A small network was trained on invented records. Each row is its activation on one of them, seen along a few directions.
Records have a field called Vir. Each example row is followed by its value.
The largest differences between rows may come from other fields.
Random noise pushes rows far along 3 fixed directions. That doesn't count. These rows show it; they differ only by the noise:
[ 203 -172  -22   79   -1  426   22  326  365 -100  360 -152  137   54
 -231  141 -118  365 -239 -423  177  311  504 -128 -229]
[  36  332 -247  126 -325  492  138  154  725  210  370   34   14  115
 -243 -348  -85 -153 -523 -196  104  319  246 -738  140]
[ -45  -52  -52  234 -395   12 -207 -101  521 -155 -293  193    9  -25
 -108  331  435   93 -241  257  277  175 -410 -240 -329]
[  15  136 -240 -126 -283  407  -59  -92  322  532  417 -170  249 -231
 -195  152  260  -70 -472  185  540  220   28 -227  175]
[ 194 -190   -6  109  -16  384    3  316  378 -155  290 -119  118   66
 -221  168  -89  377 -218 -401  162  303  450 -122 -274]

[ 163   -7  -45  115  163  -79  279  313  119 -150   77  -69 -243  187
    8 -346 -393  116  110 -502 -441  108  457 -120 -135]	l1
[ 202 -598  171  219  191 -138 -158   58  -21 -580 -321   40   68   55
   12  646  106  390  354 -123   61  -13 -146  427 -547]	l6
[ 121  137   -6   53  -18  205  255  -33  238  132  246  135  -70   95
  -27 -443  -29 -333 -278   29 -114   47  188 -407  199]	l8
[  -7   49   99  -66 -150 -185   34  -44 -220   -3    3  -84   14  128
  -53 -196 -110 -199   -9 -251 -194 -145   61   84  -13]	l2
[ 105  -52    9  -56   29  181  190  296  179   26  303 -138  -15  216
   38 -138 -242  143 -158 -374  -68  184  450   11  -60]	l1
[ -38  -74  128  192  147 -403  -26   90   66 -656 -620  188 -285  284
   60  -90 -103   92  293 -179 -544 -132  -95   80 -494]	l7
[-103   21 -157  217  -53 -681 -175 -111 -313   11 -176  217 -114   49
   22  -73  -87 -137  156   67 -151  -86 -255 -110 -201]	l2
[  81    0  -34  255  -68  355  117  304  613 -342  -82  259 -191  426
  -87 -323 -297 -325 -219 -339 -199  304   46 -609   63]	l6
[ -25  368 -238  196 -280  322  192   37  368  256  198  130   52  157
  136 -562 -225 -386 -267  172   63  304   96 -492  409]	l7
[-274  531 -120  246 -107 -645   35 -326  -28 -147 -290   61 -304  108
   23 -234  142 -166  153  234 -363 -459 -175 -282 -163]	l5
[-156  111  138  313 -241 -353 -134   -5  467 -245 -337  212 -232  -42
  139   13  113  152   97  188 -237  -19  -81 -252 -452]	l8
[-120  -26   53  -37  198  -76  219   86 -218  104   11 -194 -108  -13
  -90 -216 -392  153  265 -308 -225 -107  322  -79  -17]	l3
[  51 -126   36  126   29 -108  -25   67   61 -142 -249  163  -50  156
   69  -86  106 -105  103    5 -224  -81 -148 -128 -112]	l8
[-104  -79  136  -25  140 -244   90   17 -204 -193 -297  -86   -3   55
  -44 -192 -193    4   62 -176 -312 -202  -15   53 -140]	l3
[  25 -155  145   50  230 -128  137  163 -189 -246 -215   41  -32  198
  -85 -220 -285   73  138 -309 -393 -117   64  -19 -126]	l3
[ 150  100 -142   94  -98  402  184  283  359  -31  119  205  -57  206
  -56 -368 -199 -386 -242 -190  -62  130  -25 -603  256]	l6
[ -36  172 -152  104 -119  -91   50 -167  148   94 -159  156  -61  181
   36 -205   39 -155  -25  129 -170  -59 -113 -169   51]	l7
[ -23  319 -302 -322   39   97   31 -196 -263  796  809 -597   59 -430
  -84   13 -261  137  -77  118  162 -133  760  185  277]	l5
[-200   76    9  134 -227  -39   85  -96  285 -218  -89  320  -53  132
    0 -102  339 -317 -228  250 -111  135 -491 -354  150]	l4
[ 109  -23  129  246  116  185  235  439  348 -380  -80  316 -191  560
  -71 -627 -491 -168  -72 -687 -531  127  185 -486  118]	l4
[ -27 -337  123 -268 -110 -155 -233 -303 -526  141  160 -208  192 -430
  -55  642  335  189  270  304  270  -58 -171  804 -111]	l2
[  59   28  -63  -90   -9   -2  185   63  -15  270  300 -258   46  -83
  121  -83  -65   98  -46 -104   -3  -21  293  114   10]	l1
[-178  276  -58   48 -128 -268   66  -18    7 -133 -183 -129 -288   24
   44  -39 -146  132  254   39 -214 -282  189  -79 -347]	l5
[-196 -178  178 -158  -91 -288 -287 -238 -115  -15 -435  208  139  -31
  100  499  467 -161  -52  416  193  -24 -724  230  -77]	l4

Which value of Vir does each new row have?
[  19 -138   56  -98  194  119  192   36 -295  183  185 -168  127  -75
  -76 -137 -257   82  -40 -212 -117  -75  248  112   23]	l3
[ -96  -78   53  236  -87   89  109  168  315 -400  159  -87 -117   71
   27   57   24  209  -24 -225   89   61  203 -280 -323]	l6
[  27  522 -246  154 -144 -152  230  118  155   22  182  103 -226  184
  -46 -365 -365  -13   13  -92 -490 -204  367 -526    5]	l5
[ -65   32  109  131   42 -133  -71   97  253  -43  112  -82  -60  -44
   30   -6  -90  211  115  -79 -175   14  333  -24 -302]	l8
[  53  -37  107  255   20 -471   10  231   -1 -564 -222    0 -342   60
   -7  113 -290  494  415 -147 -487 -170  355  123 -592]	l5
[   0  105 -153  -23 -112  157  141  -56  122  204  232  -43  -76  -29
   71 -136 -119   20  -50   51 -111    0  228  -72  215]	l7
[ 151 -514   92   21  -72  617  -30  310  321 -288  337  -68  191   90
  -54  475   -7  255 -150 -109  343  398  243  139 -169]	l6
[  23  346  -92  311 -103 -260  182  171  218 -311  -39   18 -309  185
  -29 -407 -435  198  163 -270 -601 -249  487 -345 -291]	l5
